A small network was shown many inputs. Here are its activations along a few directions, one row for each input.
Each table varies a few parts of the input and shows all the possible inputs, shuffled.
Descriptions start from the smaller parts, as in this example, which fits no table here: one of 6 places along a line, together with either a single point or one of 11 places around a ring or (one of 3 separate values, together with one of 5 places around a ring).
Shared parts are said once, and a part with two or three values counts as separate values.

Other details of the inputs shift rows strongly along two fixed directions, in all tables alike. That doesn't count.

A family of inputs:
row 1: [  0  -3   5  13   2  -4 -10  -2   9 -20 -15]
row 2: [-37 -37  -4  22  48  26 -27 -35  -1  37   5]
row 3: [-10  -7 -20  10  23  15 -20   1   5  46  -6]
row 4: [ 20   1  16 -20   5  18  -4 -16 -15  17  31]
row 5: [  3  -6   2   0  12  14  -6 -11  -8   9   7]
row 6: [  2   3  -4  23  -9 -14   0  15  12 -40 -37]
row 7: [-24 -11 -20  36   7 -17   2  15  13 -25 -46]
row 8: [ 28  26  30 -31 -38 -36  25  29   6 -33  14]
row 9: [ 11   4   4 -25   1  16   5 -13 -18  25  35]
row 10: [ 12   4   8 -23   0  19   3 -16 -17  21  34]
row 11: [-26 -30   6  18  34  30 -35 -49   3  28   8]
row 12: [ 23   9  13 -34  -2   8  10  -3 -19  20  40]
row 13: [ 25  35  11 -42 -48 -38  48  43  -6 -25  19]
row 14: [ -6   2  -6  22 -13 -16  -2   8  16 -38 -34]
row 15: [  0   4  16 -35  -4   0  15  -4 -12  24  45]
row 16: [ -5   2 -11  26 -12 -11   1   9  12 -38 -39]
row 17: [  0  13 -22  -3  -9  -6   3  25   8  24  -9]
row 18: [-16  -8 -24  42   1  -4  -7   3  13 -34 -52]
Description of these inputs: one of 2 separate values, together with either a single point or one of 8 places along a line.
The inputs of row 11 and row 8 match in every part but the choice among 2 separate values. If row 15 is changed in the same way as row 11 into row 8, which row does it become?
> row 2

A family of inputs:
row 19: [ 16   3   3 -30   8  25  -2 -25 -22  44  43]
row 20: [-33 -31  -7  26  40  16 -19 -21   1  19  -8]
row 21: [-30 -24  -3  29  29  19 -34 -22  15  24 -14]
row 22: [-9 -8 -4  7  9 -7  8  5 -3 -9 -6]
row 23: [ -6   0   5   2  -8 -12   3  -3   8 -18  -5]
row 24: [ -1   1  -2  -3  -4 -12  18   8  -7 -14  -1]
row 25: [ -4  -3  -1  18  -2  12  -6  -2   2 -16 -17]
row 26: [-1  3 -8 -1  3 -3  4 17  0 11 -3]
row 27: [  5   1  14  -5  -2 -15  -1   4   8  -8   1]
row 28: [ 13  13  -4  -5 -13  -8   1   7   4  -5  -6]
row 29: [ -4  -3  13  -3   0 -10  -5   0  10  -3   5]
row 30: [-7  3  6  2 -9 -7 -3  6 12 -2 -6]
row 31: [  2   1   7  -2  -6 -11   3  -6   3 -14  -1]
row 32: [ -5  -6   2   2   9 -11   9   9  -2  -5  -3]
row 33: [  6   6 -15  -2  -3   1   8   5  -8   5  -3]
row 34: [  1   6 -11  -4  -3  -3   8  17  -2   5  -1]
row 35: [  3   1   5  -5  -7 -11   9  -4  -2 -13   3]
row 36: [ 0  5 -8  4 -8 -2 -5  1  8 -2 -9]
row 37: [ 17  -1  32 -38   8  13  -7 -29 -13  33  55]
row 38: [-10  -5  -3  -1   1  -5  12   2  -5  -7   3]
row 39: [  6   0   2 -25   9  27  -5 -26 -18  43  41]
row 40: [ -1   3 -14  -2  -1   4   7   7  -6   9   2]
row 41: [  1   0 -15   4   8   3   1   9  -4  10  -6]
row 42: [-8 -2  0 -5 -2 -4 13 -3 -7 -6  9]
row 43: [ -6  -2  -5   5  -3 -12  11  -2  -2 -18  -9]
row 44: [ -9  -3   0   5  -5 -11   5  -3   5 -17  -7]
row 45: [ 26   8  21 -18  -9   4   8  -6 -14 -17  19]
row 46: [-12 -22 -16  36  29  38 -34 -31   0  10 -22]
row 47: [  1   6 -12  -4  -5   1   9   5  -5   6   1]
row 48: [  6  -2  11   1   0   8  -1 -11  -6 -18   3]
row 49: [  0  -1 -13   7  10  -1   0  14   0  10 -12]
row 50: [ 33   4  34 -42   5  28   0 -31 -30  21  61]
row 51: [ 21   8  -4   6  -6  10  -4   3  -5 -14 -13]
row 52: [  5   2  21 -13  -3 -13  -2   6   8  -1  14]
row 53: [ 10   2  12  -1  -7   4   2  -5  -5 -23   3]
row 54: [ 10  12   3  -7 -13 -13  -2  17  12   1  -3]
row 55: [-9  4 -5 -1 -9 -4 15 14 -2 -3 -2]
row 56: [-2  2 13 -4 -3 -5 -7 10 12  8  4]
row 57: [ -8   2   1   3 -10  -3  -1   0   9  -4  -5]
row 58: [  7   1   0   4   7  -2 -16   6  10  12  -9]
row 59: [ -4  -2  -4   1  -1  -9  15   0  -7 -12  -2]
row 60: [-15   0  -8   7  -5  -1   6   1   2  -3  -8]
row 61: [  8   5  -8  15  -5   8  -6   3   1 -18 -21]
row 62: [-9  3 -5 -2 -8 -1 13  7 -3  0  1]
row 63: [  6   4  -5   6  -2  -5  -9   4   9   1 -14]
row 64: [-8  3 -1 -4 -5 -4 12 17 -1  2  3]
row 65: [-7 -2  3 -6  1 -8 12  8 -4 -5  8]
row 66: [-10  -2  -1   1  -5   2   1  -4   3   3   1]
row 67: [ -1   1  13  -4  -8 -13   1   0   8 -11   3]
row 68: [-13  -4  -5   6  -1  -7   8  -5   0 -13  -5]
row 69: [10  8 -9 -3 -9 -4  3  4  0 -1 -4]
row 70: [  6   9  -1  -1 -12  -9  -3  10  11  -2  -8]
row 71: [  0  -5  13   4   7 -13  -8   4  11  -6  -6]
row 72: [  1   3 -10   0  -6   1  -2  -1   2   4  -2]
row 73: [-21 -22 -29  30  34  26 -20 -21  -5  25 -20]
row 74: [ 18   4  -6   8   1  15  -8  -3  -6  -8 -11]
row 75: [  4   2  -6   9   3  -6 -13   7  12   4 -17]
row 76: [10  9  5 -7 -6 -9 -7 16 12  6 -1]
row 77: [-5  3  5 -9 -3 -4 11 17 -1  9  9]
row 78: [ 4 -1  6  6 -4 15 -5 -5 -2 -9 -2]
Describe the family of inputs behind these rows.
> one of 5 places along a line, together with either one of 2 separate values or one of 10 places along a line
The inputs of row 65 and row 64 match in every part but the place on the line of 5. If row 48 is changed in the same way as row 65 into row 64, which row does it become?
> row 25
The inputs of row 55 and row 40 match in every part but the place on the line of 5. If row 21 is changed in the same way as row 55 into row 40, which row does it become?
> row 54
List by row number the other rows that have the place on the line of 5 in common with row 35.
> row 22, row 24, row 27, row 31, row 32, row 37, row 43, row 45, row 50, row 59, row 71
Which other rows does row 56 become when the place on the line of 5 takes its other values? List them by row number.
> row 52, row 58, row 71, row 76
A walk changes only the place on the line of 10. It starts at row 49 and steps to row 41. List the rest of the walk in order.
> row 73, row 33, row 19, row 69, row 28, row 63, row 75, row 58
Which other rows does row 78 become when the choice among 2 separate values takes its other values? List them by row number.
> row 25

A family of inputs:
row 79: [ -4   5  -3   4 -11 -20  14  17   6 -23 -14]
row 80: [-7 -6 -8  5 10  9 -3 -6 -4 11  0]
row 81: [-18 -15 -10  14  19  10  -9 -13   0  12  -6]
row 82: [-10 -13 -14  21  20  15 -22 -13   5  14 -16]
row 83: [  7   8   4   5 -14 -18   8  17   8 -30 -17]
row 84: [  7   9   5  -1 -16 -20  13  19   5 -29 -12]
row 85: [-15 -10  -9  10  13   8  -8  -9   2  16  -3]
row 86: [ 10   7   4 -21  -3   7   2  -1  -7  25  25]
row 87: [ -8 -10 -13  15  17  14 -16 -11   1  17 -10]
row 88: [ -3  -8 -10  14  15  17 -18 -10   1  14  -9]
row 89: [  3  10 -10   6 -14 -15   6  22  10 -13 -21]
row 90: [ 17   7  21 -32  -5   4   9  -6 -14  13  39]
row 91: [-15 -12 -12  13  17  10  -9 -11  -1  14  -6]
row 92: [-15  -8 -11  13  10   3  -6  -2   4   8 -10]
row 93: [-19 -15  -3  11  16   7  -9 -14   3  10  -2]
row 94: [ 23   7  30 -29 -11  11   2 -22 -14  -3  39]
row 95: [ 16  14  10 -36 -10   4  12   3 -12  28  40]
row 96: [ -7 -12   2  10  15   9 -11 -14   0   3  -1]
row 97: [-21 -15  -9  14  17   8 -10 -12   3  13  -6]
row 98: [ 10  13  -9   3 -16 -13   9  24   5 -17 -18]
row 99: [-24 -16 -20  25  20  12 -16 -11   6  15 -19]
row 100: [-14 -15   2  12  16   8 -15 -16   5   8  -3]
row 101: [  3  10   1  -2 -17 -21  19  21   3 -26  -9]
row 102: [ 15   9  15 -34  -6   5  13  -2 -16  19  41]
row 103: [ -4  -6  -7   9  11  11 -16  -8   4  16  -5]
row 104: [-10  -7 -16  16  12   7  -9  -3   3   9 -15]
row 105: [  5  14  -8  -2 -19 -17  13  26   7 -12 -13]
row 106: [  8   4   7  10 -15 -11   5   0   4 -45 -19]
row 107: [  7  14  -7   0 -18 -17   9  25   9 -12 -15]
row 108: [  3   9   6  -2 -17 -22  11  19   9 -24 -10]
row 109: [  8   2  15 -21   0   2   5  -7  -9  12  28]
row 110: [-11 -13   4  11  16   9 -17 -17   6   8  -2]
row 111: [-15 -18  -2  19  21   9 -16 -18   4   5 -10]
row 112: [  1   8   0   0 -15 -19  17  20   3 -25 -11]
row 113: [ 22  13   9 -33  -8  10   9   1 -15  25  36]
row 114: [ 1 -1 11 -3  1 -1 -5 -4  4  1  5]
row 115: [ -2  -6 -10  10  12  14 -12  -7  -1  14  -6]
row 116: [ -5   6  -1   2 -14 -22  14  19   8 -21 -12]
row 117: [ -3   5 -11   9  -9 -13  11  19   4 -18 -20]
row 118: [ 6  1 -5  3  3  7 -7  1  0  7 -4]
row 119: [ 23   9  25 -32  -7   4   5  -5 -11  10  38]
row 120: [ -2   6 -15   9  -9 -12  10  20   4 -15 -22]
row 121: [ 10   8  11   3 -20 -14   8   3   5 -42 -13]
row 122: [ 11   6  21 -31  -6   1   8  -5  -9  16  39]
row 123: [ 12   6   8   8 -18 -10   8   2   1 -48 -17]
row 124: [ -6  -7 -12  10  13  14  -9  -7  -3  14  -6]
row 125: [ 16   9   9 -23  -3   8  -3  -2  -5  23  26]
row 126: [-17 -14 -10  15  18  11  -8 -12  -2   9  -6]
row 127: [-10 -12   1  10  14   8  -8 -13  -1   3  -1]
row 128: [ -4  -7   4   8   9   2 -10  -8   4  -2  -5]
row 129: [ 18  12   8 -33  -7   8  11   1 -16  24  37]
row 130: [ -1   7   3   1 -16 -23  13  20   9 -25 -13]
row 131: [ 15  10   6 -30  -5   6  10   0 -14  25  34]
row 132: [ 14   8   9   5 -20 -11   9   4   1 -48 -16]
row 133: [-19 -12  -7  11  15   7  -8 -11   2  13  -2]
The inputs of row 112 and row 101 match in every part but one. If row 102 is changed in the same way as row 112 into row 101, which row does it become?
> row 126
Describe the family of inputs behind these rows.
> one of 5 places along a line, together with either a single point or one of 10 places along a line
List by row number the other rows that have the place on the line of 5 in common with row 128.
> row 79, row 81, row 82, row 87, row 91, row 104, row 106, row 109, row 111, row 131
Which other rows does row 106 become when the place on the line of 5 takes its other values? List them by row number.
> row 94, row 121, row 123, row 132
